A small network was shown many inputs. Here are its activations along a few directions, one row for each input.
Each table varies a few parts of the input and shows all the possible inputs, shuffled.
A made-up example of a description, with smaller parts first: line(6) and (point or line(9) or (values(3) and ring(8))).
Shared parts are said once, and a part with two or three values counts as separate values.

Other details of the inputs vary at random and push rows far along three fixed directions, the same in every table; ignore that.

A family of inputs:
row 1: [ 30 -17   6  -3 -10  65 -12  15 -17  -9  27 -61  65]
row 2: [ -3  -8 -33 -22  62  36  47  43  37  -6  10  47 -35]
row 3: [  7  33  14  -4  52  -9 -22   6  24 -14 -57  49 -30]
row 4: [ -6  -4  15  13  60  22 -29   8  37 -44  36   4   8]
row 5: [ -4  29  48  12   7  14 -71 -28  -2 -14   5 -15  14]
row 6: [-35   6  23  49 -27 -65  19 -46  20   8 -30  -3  11]
row 7: [-21  13  -6  28  38  11   8   9  59   4 -22  56 -31]
row 8: [-27  -8  -8  19  12 -73  42   0  16  -4 -19  22 -36]
row 9: [  5  12  31  43 -51   7 -98 -59   4 -20  53  -5  34]
row 10: [ 12  -5 -11   1 -67 -30  55 -24 -25  -3   3 -32  55]
row 11: [ 19 -14 -18   1 -64 -19  36  -1 -36  -2  12 -39  39]
row 12: [ -1 -25  -9 -25 -43 -30  24 -21 -50  19  17 -45  10]
row 13: [ -7 -14 -13   3 -60 -45  46  -9 -33   6  12 -41  25]
row 14: [-21   8 -24  24 -10 -36  34   2  32   3 -10  56 -42]
row 15: [ -8  33   9  -5   4 -31  10 -12  10  16 -60  54 -28]
row 16: [ -7  13   8  31 -17 -23 -46 -26  25  10 -28  33 -12]
row 17: [ 19 -12  14 -63  65  64 -14  32 -38 -14  51 -35  -3]
row 18: [ 18 -22   7 -19  -5  55 -53  12 -33   7  34 -69  31]
row 19: [  6  39  52  31 -44  12 -88 -65  -7 -27  49   2  38]
row 20: [ -7  -5  20  18  64  34 -34  18  45 -27   5  -2   4]
row 21: [  1  21  26 -19  63  19 -49   3   8 -37  21  17 -17]
row 22: [-13  11 -21   3  37  -7 -18   3  40  -3  -4  72 -63]
row 23: [-27  17  -6  55 -70 -45  18 -29  18  29 -27  23 -11]
row 24: [  0  38  32  14  10  45 -76 -30  13 -24  51  29  -8]
row 25: [-16  11  -6  43 -55 -68  21 -29  16  -1 -12  33  -1]
row 26: [ -4   0   4 -44   6 -13  45   6 -45  30 -33 -22 -12]
row 27: [ -5  46  51  43 -51  36 -92 -61  -2   2  34  -4  25]
row 28: [  3  -5 -20  -9 -77  12  12 -16 -38  51   1 -28  11]
row 29: [ -8   1  -6  31  37  -6  -9  26  50  -3 -33  50 -33]
row 30: [ 19  21   4 -29  20  -3   1   0 -13 -21 -12  20  -5]
row 31: [-15   5 -11  17   7 -34  48   3  39  13 -55  47 -13]
row 32: [  5   8  -9   9  51 -16 -32  15  40  -8 -55  47 -39]
row 33: [ -4 -38 -26 -29 -13 -16  83  39 -39  40 -23 -48  -4]
row 34: [ 26 -30 -17 -39  45  80  19  49   0 -16  49 -14  23]
row 35: [ 24 -10 -16 -18 -57 -16   6 -18 -42   3   7 -32  30]
row 36: [ 16 -35 -10 -24  51  68  -7  67  -9  -3  24 -49   6]
row 37: [ 16 -19 -29 -10 -17 -10  55  37 -15  17 -40 -18   6]
row 38: [ 22 -34 -21 -59  52  56 -13  48 -26 -11  40 -35  -5]
row 39: [ -8 -17  -1  -4 -55 -35  14 -25 -44  38 -15 -48  12]
row 40: [ -1 -42 -41 -67  49  -6 120  54 -20  15  -9 -15 -17]
Description of these inputs: values(2) and line(4) and line(5).
- The inputs of row 4 and row 20 match in every part but the values(2) part. If row 34 is changed in the same way as row 4 into row 20, which row does it become? => row 31
- A walk changes only the line(4) part. It starts at row 17 and steps to row 12. List the rest of the walk in order. => row 8, row 40
- Change only the values(2) part in row 18. List by row number the other rows that result. => row 38
- Change only the values(2) part in row 5. List by row number the other rows that result. => row 21
- Change only the line(4) part in row 6. List by row number the other rows that result. => row 26, row 33, row 39
